These are the activations of a small neural network, seen along a few directions. Each row is one input.
In each table, some parts of the input vary, and every possible input appears once, in random order.
A made-up example of a description, with smaller parts first: line(6) and (point or ring(9) or (values(2) and ring(8))).
Shared parts are said once, and a part with two or three values counts as separate values.
In the rows, 128 means zero.

A family of inputs:
x1: [162 131 148 104 135 103 155  67 138  84 159  48 126 132  92 202 112 125]
x2: [135 102 107 165 138 113 134 140 189 180 107 176 162 151 123 128  87 188]
x3: [134 116 116 104  66 127 103 161  38 133 157 142  83 141 174  55 125 107]
x4: [134 114 107 144 108 144 131 139 204 190  90 184 149 145 101 121 101 152]
x5: [175 120 132 113 145 114 146  70 143  85 156  33 118 125 109 183 132 130]
x6: [103 139  93 108  87 146 110 170  37 125 139 159  94 139 178  62 140  88]
x7: [ 84 165 106 126  81 180  91 176  39 131 162 167  91 121 171  77 129 103]
x8: [133 132 111  91 160 153 152  49 139  86 136  44 137 123 106 185 139 120]
x9: [134 178 127 123 141 154 119  77 158  74 150  59 115 113  99 205 136 101]
x10: [ 91 124 204 128 156  92 130 170  38 117 126 162 124  95 161  68 177 103]
x11: [159 161 149 121 141 131 148  86 145  82 145  62 115 121  81 201 123 101]
x12: [107 140  84 183 142 162 100 160 209 173 106 187 151 134 129 135 115 158]
x13: [151  73  89 139 112 130 127 116 202 187  97 155 153 151 127 103 110 186]
x14: [136 128 220 116 205  67 163  96 159  53 116  45 148  82  90 192 179 105]
x15: [111 153 130 123  86 157 115 179  28 136 153 173  91 129 153  74 110 102]
x16: [125 126 132  93  58 116 113 159  34 133 159 160  90 148 158  76 102 105]
x17: [116 113  68 177 171 143 126 151 195 170  87 179 165 145 143 121 121 171]
x18: [115  87 181 144 173  74 139 139 210 165  59 169 193 109 109 117 166 160]
Q: Changing only one part turns x18 into x14. The same change can be made to x17. Which row results?
A: x8
Q: What do these inputs look like to the network?
A: values(3) and (point or ring(5))
Q: Change only the values(3) part in x2. List by row number the other rows that result.
A: x1, x16

A family of inputs:
x19: [ 93 163 140 145 191 111 135 138 129  75  86 137 141  90 140 151 185 107]
x20: [155 133 145 170 148 120 116 136 231 131 125 146 134 127  91 190 116 142]
x21: [ 85 147  74 124  81 183 108 187  81 176 135 210 125 158 147  90  56 149]
x22: [133  82 203  97 113  73 162 102 118 112 147  86 129 112 114 116 122 152]
x23: [ 80 139 163 129 102 128 100 172   6 155 164 209 105 130 167  47 122 118]
x24: [134 108  82 136  50 145  86 204 176 189  88 193 115 126 147  57 150 126]
x25: [139 175 181 153 188  89 140 155 153  88  99 144 137  93  99 151 149  79]
x26: [156 105 121 152 138  86 124 105 233 167 124 137 172 139 119 166 117 193]
x27: [114 122  66 113 157 194 141  71 155 136 128 102 145 133 129 147 121 135]
x28: [ 85 164  95 174 167 160 105 121 201 108 113 124 124 104 124 165 161 128]
x29: [122 191 120 139 117 185 132 105 170 115 139 104 122 137  77 185 103  90]
x30: [134 180 143 181 160 142 107 142 225 114 121 132 123 114  90 169 125 108]
x31: [127  70 192  99 140  91 141  99 102 112 118  79 145 126 115  94 133 151]
x32: [146 118 184 145 174  68 158 157 167 105 108 149 144 111  94 167 136 109]
x33: [188 102 118 108  96 106 163  74 109 111 168  69 104 146 123 139  88 166]
x34: [181  85 102 108 126 123 143  73  95 114 146  62 121 153 122 114  94 160]
x35: [ 85 167 167  99 149 135 107 119  54  66 142  84 134  81 149 149 190  98]
x36: [134 111  84  89  33 128  91 153  66 138 145 157  66 164 190  60 107  82]
x37: [116 114  95 158 192 147 122 112 206 149 101 122 143 118 143 143 149 157]
x38: [111 110 145 132 210 101 159 134 144 112  76 128 158 117 155 125 175 136]
x39: [156  98  80 114 133 150 134  56 161 164 105 111 162 154 102 147  91 171]
x40: [148 115  86 100 153 165 140  90  82  87 171  59 119 134 157 123 134 127]
x41: [180 136 140 120 104 129 150 108  94  99 172  70  79 136 102 179 100 121]
x42: [156 184 133 126 117 144 132 120  81  91 176  55  91 127 107 172 118  84]
x43: [132  78 166 134 158  38 173 135 180 140 109 129 177 132 118 141 129 156]
x44: [115 125  63  78  32 165  94 169 135 171 104 186  99 161 142  66 107 113]
x45: [139 127 217 104 128  94 145 127  94 100 147  96 107  92  97 156 136 109]
x46: [128 184 209 109 144 109 121 132  74  94 143  86 118  78 107 151 153  77]
x47: [111 133  94 189  93 163 102 216 124 187 111 216 143 123 160  77  97 162]
x48: [164 123  98 113 100 135 153  55 179 153 129 122 151 152 106 169  88 180]
x49: [108 114 177  88 168 134 134 110  78  83 130  84 140 105 159 109 174 126]
x50: [ 74 171  67 129 129 203 123  85 149 102 144  98 132 127 109 176 138 106]
x51: [126  65 155 138 183  54 156 132 162 147  74 118 186 146 118 121 141 157]
x52: [111 100 150  95  50 113  89 152  60 156 136 187  86 128 171  36 163  70]
x53: [113 163  83 114 129 167 118 105  64  67 185  54 112 122 143 163 154  98]
x54: [100 141  95 124  85 142 104 175  13 143 176 180  86 164 183  74  65 128]
x55: [130 104 123 129  82 108 124 191 116 180  93 213 112 133 152  37 182  93]
x56: [152 148 125 131 106 166 144  92 175 128 134 123 120 144  79 200  91 129]
x57: [148  83 106 157 167 101 108 105 214 179  92 124 178 145 115 146 123 188]
x58: [107 141 135 176 128 123 135 205  63 175 115 234 134 137 159  51 138 138]
Q: Changing only one part turns x45 into x56. The same change can be made to x46. Which row results?
A: x29
Q: Changing only one part turns x58 into x47. The same change can be made to x55. Which row results?
A: x24
Q: What do these inputs look like to the network?
A: ring(5) and (values(2) or ring(6))
Q: A walk changes only the ring(5) part. It starts at x50 and steps to x28. List the rest of the walk in order.
A: x19, x35, x53
Q: Change only the ring(6) part in x42. List by row number the other rows that result.
A: x33, x34, x40, x41, x53
Q: Change only the ring(6) part in x25. List by row number the other rows that result.
A: x19, x32, x38, x43, x51

A family of inputs:
x59: [141 109 133  78  44 120 118 120  42 136 159 130  94 146 148  79 110 121]
x60: [133 140 107 117 170 159 148  65 133  74 154  30 137 124 115 183 126 147]
x61: [109 152  99 158 164 152 122 112 226 147  88 149 170 126 101 179 126 149]
x62: [122 105 154 133  96  85 133 199  96 163 110 194 126 140 143  68 114 131]
x63: [104  86 133 148 120 104 127 205 120 193  81 225 155 132 157  40 138 154]
x64: [175 100 154  94 136 111 159  59 146 101 137  45 127 126  95 173 117 144]
x65: [118 154 159 132 203 114 136  99 122  57 129  46 138  89 116 182 185 101]
x66: [110 142  86 105  95 174 116 119  33 118 180 118  94 141 174 102 119 121]
x67: [155 121 101 145 140 134 136  96 211 132 132 102 145 146  92 193  83 167]
x68: [151 157 186 134 171 107 138 107 151  84 140  64 128  95  88 193 157 100]
x69: [110 169 119 122 179 166 147  79 125  64 135  47 137 110 106 196 153 104]
x70: [109 159 177 117  89 128 100 172  58 110 158 141  86 109 138  93 139  74]
x71: [ 93 121 171  93 131 104 129 157   6 108 145 138 120 114 169  75 141 109]
x72: [112 134 139 172 180 106 125 130 232 142  83 153 173 101 112 163 167 153]
x73: [ 80 150 152 109 129 140 102 164  30  87 150 132  96 103 168  93 168  75]
x74: [111 142 138 144  93 120 104 206 124 141 116 192 106 121 149  83 136  99]
x75: [161  82 126 123 140  97 152  86 207 138 112  99 145 146  99 166 106 162]
x76: [145 169 143 124 146 158 148  86 152  89 147  67 127 111  77 205 125 103]
x77: [115 177 127 115  70 171 109 141  59 119 169 146  76 128 129 107 114  76]
x78: [175 121 204 126 174  78 161  92 133  94 133  74 135 112  92 172 136 126]
x79: [122 127 194 102  89  93 127 163  30 129 147 147 107 124 137  80 115 111]
x80: [143 122 178 123 209  85 160  85 107  67 128  57 148 102 121 157 161 123]
x81: [123  71  77 125  85 130 107 164 132 207  95 202 143 161 167  36 129 154]
x82: [105 149  69 151 105 175  95 181 141 180  93 221 121 142 153  76 128 120]
x83: [120 163  86 139  79 159 106 176 121 151 128 193  95 144 137  97 105  96]
x84: [141 105 132  91 173 120 159  54 124  77 135  24 141 120 126 156 144 139]
x85: [132  72 112 139 159 111 137  89 228 168  89 125 173 143 113 135 124 180]
x86: [126 113  50 153  93 168  95 166 137 201 111 199 130 160 164  71 102 156]
x87: [142  87  93 109  55 112 117 157 107 174 123 175 114 165 152  65 106 136]
x88: [111 107 114  70  89 133 122 115  21 117 161 118 109 139 182  72 137 116]
x89: [ 94 125 117 157 115 139  97 210 146 170  81 224 133 114 164  60 160 125]
x90: [ 85 170 105 108 111 183 112 134  33  98 161 136  87 126 161 108 144  77]
x91: [135 159 114 145 148 141 139 111 209 121 118 122 146 128  86 203 110 126]
x92: [139 145 157 159 168  92 137 131 213 116 112 123 147 108  99 190 148 128]
x93: [139 145 105 114  52 162 112 125  55 137 181 129  81 143 141 106  90 123]
x94: [143 127  65 140  64 151 107 160 115 171 142 173 102 162 147  95  81 137]
x95: [128 114  87 158 158 146 119  98 229 159 106 126 171 146 107 166  98 185]
x96: [133  91 155 170 188  77 152 119 216 155  84 159 180 121 111 137 148 172]
x97: [162 104 174 155 174  63 162 118 195 128 108 129 153 128  99 168 129 150]
x98: [167 135 128 120 135 151 147  71 155  99 159  51 125 126  84 197  99 150]
Q: Changing only one part turns x89 into x72. The same change can be made to x71. Which row results?
A: x80
Q: What do these inputs look like to the network?
A: values(2) and line(4) and ring(5)
Q: Change only the values(2) part in x90. List by row number the other rows that result.
A: x69
Q: Change only the ring(5) part in x76. List by row number the other rows that result.
A: x64, x68, x78, x98
Q: A walk changes only the line(4) part. It starts at x90 and steps to x77. List the rest of the walk in order.
A: x83, x82
Q: Change only the ring(5) part in x79. List by row number the other rows that result.
A: x59, x70, x77, x93

A family of inputs:
x99: [125 117 154 118 156 114 140 113 105 101 133  91 134 114 134 130 148 130]
x100: [111 129 125 146 151 129 127 138 160 145 100 158 151 122 128 124 145 135]
x101: [126 153 109 149 130 152 116 134 162 129 127 139 122 125 120 148 126 122]
x102: [151 105 106 116 120 124 139  94 137 133 135 104 131 146 127 138 109 151]
x103: [135 154 157 130 139 123 129 125 113 101 142 105 116 111 115 152 138 103]
x104: [103 130 103 126  65 148 101 194  36 168 144 209  99 149 176  43 103 120]
x105: [136 101 151 131 134  97 136 130 157 150 107 147 146 132 119 118 123 146]
x106: [131 155 144 110 130 145 136 103  97  93 151  85 114 119 110 159 125 106]
x107: [147  94 126 120 129 112 138 110 143 142 121 115 142 138 127 122 118 159]
x108: [123 137 169 134 153  94 134 146 123 105 122 124 133 108 125 137 153 111]
x109: [105 122 110 101  50 143  96 183  45 156 135 189  88 138 177  35 136  94]
x110: [131 128 136 110 150 129 143  96  96  92 145  79 122 123 130 141 137 119]
x111: [118 154  95 129 120 169 118 112 149 123 138 117 123 132 118 157 112 126]
x112: [142 111 145 140 130  98 135 146 161 143 110 146 136 132 116 126 122 135]
x113: [148 131 115 119 100 141 135 103 141 131 147 109 121 142 107 155  97 138]
x114: [115 124 176 128 158  95 135 132 120 111 121 125 140 107 128 131 155 122]
x115: [119 139 120 153 147 130 126 154 165 137 103 158 140 121 127 132 142 125]
x116: [119 119 103 135 147 142 124 118 149 136 114 123 147 128 135 127 138 145]
x117: [153 129 131 138 111 122 129 125 156 138 136 127 120 135 108 145 109 133]
x118: [122 128  86 127 139 153 123 104 144 126 129 110 135 138 135 141 126 138]
Q: What do these inputs look like to the network?
A: values(2) or (values(3) and ring(6))
Q: Which other rows belong to the same alternative as x109? List them by row number.
A: x104
